Here are a small network's activations along a few directions, averaged over the inputs that share one value of a field.
Related values have similar rows: they may be neighbours, one step apart, or belong to one group.
In the rows, 500 means zero.
Strong random noise was added to every row along 3 fixed directions; ignore it. To show where, here is one row again and again, with new noise each time:
[467 461 455 450 498 476 591 473 487 398 532 435 494 451 498 411 595 529]
[561 565 388 701 442 330 572 662 590 757 663 403 221 362 458 477 637 358]
[443 544 465 418 462 431 574 474 620 356 444 384 549 589 509 358 566 536]
[471 572 438 503 443 387 572 538 645 479 495 374 449 545 496 382 583 481]
[615 515 545 544 567 393 501 505 506 513 564 535 533 546 458 489 551 419]


Zuvat, 10 values:
f7: [372 392 413 393 568 640 574 390 397 425 466 376 463 354 509 510 495 535]
f2: [466 346 604 437 454 644 485 437 354 359 445 602 520 355 434 655 403 586]
f8: [485 431 484 447 599 626 482 475 368 468 656 656 563 460 556 477 490 621]
f1: [611 558 502 530 582 413 393 580 651 491 450 606 677 674 462 429 413 502]
f10: [658 445 618 639 459 459 486 506 384 715 464 684 516 548 392 692 309 360]
f9: [445 630 470 515 419 414 459 520 715 646 264 422 485 719 516 482 369 429]
f5: [485 638 652 345 488 660 339 476 517 445 469 551 696 675 639 493 414 593]
f4: [494 449 570 421 576 450 493 399 508 315 460 534 635 642 520 431 560 519]
f3: [307 586 403 572 247 589 479 672 681 591 458 302 238 395 620 504 552 573]
f6: [472 419 355 579 557 580 589 453 206 559 634 459 313 127 470 612 618 511]
The values of Zuvat form a ring.
- List every value one step from f5, in the order listed. => f8, f3
- List every value one step from f6, in the order listed. => f7, f4

Vevu, 30 values:
e12: [614 508 586 618 443 531 421 568 541 661 433 592 510 551 422 623 353 432]
e17: [488 456 405 480 553 441 565 487 526 509 533 382 479 460 471 381 574 525]
e13: [520 400 518 545 405 633 617 532 320 546 550 540 409 286 474 594 444 465]
e1: [536 418 606 418 519 607 441 383 339 524 490 606 587 473 462 620 385 404]
e4: [622 417 491 593 563 502 456 559 312 593 807 581 352 313 503 570 656 418]
e18: [316 461 387 503 375 492 703 494 543 544 502 267 202 363 487 482 573 497]
e26: [685 259 566 540 631 525 483 422 237 454 493 716 570 402 349 682 468 442]
e5: [400 628 451 468 346 505 470 589 689 552 387 390 397 521 460 495 301 551]
e11: [542 475 583 513 578 597 379 515 263 572 627 628 527 429 521 598 503 462]
e25: [241 554 348 415 310 650 581 579 564 561 541 268 240 340 652 424 562 611]
e28: [355 607 471 331 455 628 488 414 578 315 395 443 563 569 605 479 485 647]
e21: [506 489 540 535 577 458 519 392 459 436 428 473 513 508 414 600 457 458]
e10: [662 502 627 533 616 369 365 580 547 502 567 714 654 672 497 537 473 461]
e22: [460 777 429 621 344 449 400 705 729 761 437 401 356 601 582 459 483 486]
e19: [405 639 454 499 277 487 533 587 650 674 399 311 360 497 510 491 457 445]
e9: [319 447 324 443 410 557 612 522 567 313 555 396 473 390 606 326 644 671]
e23: [475 279 440 409 584 585 657 443 401 371 607 487 530 382 471 440 590 626]
e2: [557 463 586 501 479 372 522 457 544 491 379 525 512 583 435 502 509 435]
e15: [645 374 523 571 663 438 503 461 407 625 640 721 514 430 450 510 545 431]
e27: [400 384 324 507 551 549 619 512 356 495 538 404 321 244 545 446 655 528]
e20: [612 542 551 461 628 548 428 434 460 291 581 594 690 547 480 516 571 574]
e30: [412 491 422 491 457 633 535 507 388 534 599 529 458 341 623 527 525 597]
e8: [603 541 582 594 548 393 543 447 493 547 443 539 538 602 449 579 444 430]
e3: [426 523 402 375 628 433 537 418 559 282 434 445 705 593 463 378 462 573]
e6: [466 444 445 444 556 551 473 484 436 303 486 504 573 429 581 422 629 608]
e14: [372 569 398 551 437 481 512 615 590 517 587 322 363 400 590 358 655 502]
e24: [565 724 659 524 426 222 417 474 859 530 220 294 608 920 448 454 399 365]
e16: [439 597 304 610 486 336 607 573 605 617 575 405 315 440 524 379 590 417]
e29: [519 562 624 482 493 512 376 517 636 472 429 633 662 760 520 457 419 556]
e7: [639 375 761 400 541 617 394 362 334 403 399 733 792 662 449 604 304 488]
The values of Vevu form 5 separate groups.
- List the group mates of e30, in the order listed. => e11, e25, e28, e22, e29
- List the group mates of e15, in the order listed. => e17, e23, e27, e3, e16
- List the group mates of e12, in the order listed. => e13, e1, e5, e19, e7
- List the group mates of e9, in the order listed. => e4, e10, e20, e6, e14

Fozil, 10 values:
v7: [548 780 563 550 453 506 294 499 529 604 268 591 546 732 625 560 444 488]
v9: [249 439 246 474 351 379 772 612 758 533 534 345 266 481 558 170 637 577]
v2: [497 532 733 467 549 640 327 488 493 661 568 726 469 670 512 715 317 401]
v3: [616 776 640 463 534 507 284 516 661 458 395 726 948 961 630 416 292 513]
v6: [777 475 683 618 897 359 261 493 456 464 555 817 714 731 485 585 553 400]
v8: [862 502 783 596 599 290 410 489 615 765 517 494 783 785 327 616 250 148]
v10: [428 556 428 603 109 469 613 681 753 557 485 344 338 387 340 524 334 521]
v1: [537 886 585 413 481 125 478 429 932 412 312 236 594 966 443 381 558 339]
v4: [627 361 545 507 705 503 567 247 142 305 436 483 557 303 363 765 503 455]
v5: [624 421 491 565 618 540 320 626 440 498 562 640 546 427 537 438 625 605]
The values of Fozil form a ring.
- How many steps from neighbour to neighbour lead from v10 to v5, at the fewest? => 4
- List every value one step from v7, in the order listed. => v2, v3
- List every value one step from v9, in the order listed. => v6, v1
